Each row has a name. Each question is about the rows just above it.

[-14  40 -32 -72  -5  34] -> <16>
[-31 -53  20  51 -59  19] -> <22>
[  1 -47  37  81  15 -36] -> <60>
[-20 -15  57  -9 -37  43] -> <161>
[-51 -19 -12  46 -13  10] -> <63>
[-51 -19 -12  46  71 -37] -> <66>
[ -1 -12  71  14  18   5] -> <120>
[ 18 -19 -44  18 -71   4] -> <57>
Among the named rows, does one hold [ 18 -19 -44  18] next to each other, in this order?	yes
Does one of the named rows hold [-44  18 -71] side by side, in this order?	yes
Does one of the named rows hold [81 37] side by side, in this order?	no
Among the named rows, does one hold [-15  57] next to each other, in this order?	yes
Among the named rows, does one hold [-51 -19] next to each other, in this order?	yes
Is [-31 -72  -5  34] printed in one of the named rows, side by side and in this order?	no

[-37  -7 -18 -28  21 -40   3 -16  14 -17 -26  34  -3  -8 -27  66  26   0
  -1  -1 -11] : <23>
[-37  -7 -18 -28  21 -40   3 -16  14 -17 -26  34  -3  -8 -27   2  26   0
  -1  -1 -11] : <132>
[ 20 -21  -5 -12 -40 -15   8   2  11 -11 -18  23   1 -16   7  -4 -13   1
   2  13   3] : <100>
[  9  29 -22  -8  10   0  -3 -18  13 -10 -20  15 -15  41 -22 -26  21  -4
   1  18   8] : <40>
[-16  -9  -9  13 -18  16  45  15  -9  13 -11  -8 -11 -23   8   1  -3 -29
 -27   6  -5] : <127>
[  0 -12 -13  11  20  52  15 -13 -32  12 -19 -45  -9  11  14 -37  -9 -29
 -10 -41  17] : <103>
Among the named rows, does one hold [-22 -26  21  -4   1] next to each other, in this order?	yes
Does one of the named rows hold [-32 -13  15] side by side, in this order?	no
Among the named rows, does one hold [11 14] next to each other, in this order?	yes
Does one of the named rows hold [-26  34  -3  -8 -27] side by side, in this order?	yes

[  6  -6  -4   0  -1  -2  -7 -13   4 -27  10   3  13   2  16  21  26  28
  19 -10  14 -10  -2  -5  -7  22 -27   4  15 -22 -18   3 -10 -19   7  13
   0  -3   5   8   0 -18   6   5 -32] : <111>
[ 53 -17  23 -10 -13  11  -5 -22 -13 -11  13 -17 -45 -23  21  39  10  24
   8 -31  -1  25 -22 -44   5 -23 -24  44  10 -53 -17  24  29   4 -45  20
   0 -22 -37  18  41  26 -43   8 -13] : <64>
[  0   0 -10   3 -12  16   7 -13 -15 -14   8  11 -11  -8  10  20   7  28
   9  -4   4  -6 -15  -9 -18   2  -7  13   9 -19 -28   4  -6 -13  -5  23
   6  -9  -2  -4  14  -9   1  11 -21] : <41>
[  2   4 -60  -5  23  39   0  -9  19   1  19  28  11 -12  16  12  14  -1
 -26  32  33 -30 -23   4  -5  11  16 -28  10 -24 -32   0 -13 -11  11   2
  23   8  28 -27   5   1  27  15 -68] : <65>
[ 20 -17  10  -6  -9   3  -8 -15  -7  -6   6 -14 -24  -8  14  15   7  12
   8 -11  -4   2  -7 -13  -3  -8  -5  17   6 -34 -14   6  14   8 -21  11
   5 -17 -20   5  28  10 -16   5 -13] : <75>
Among the named rows, does one hold [  3 -18 -22] next to each other, in this order?	no
Is [-13   5 -16  10  28] printed in one of the named rows, side by side and in this order?	no
Is [6 8] printed in one of the named rows, side by side and in this order?	no
Is [ 6 -9] printed in one of the named rows, side by side and in this order?	yes
Does one of the named rows hold [-32   0 -13] side by side, in this order?	yes
Does one of the named rows hold [-15  -6   4] side by side, in this order?	no
Is [ 8 11] printed in one of the named rows, side by side and in this order?	yes

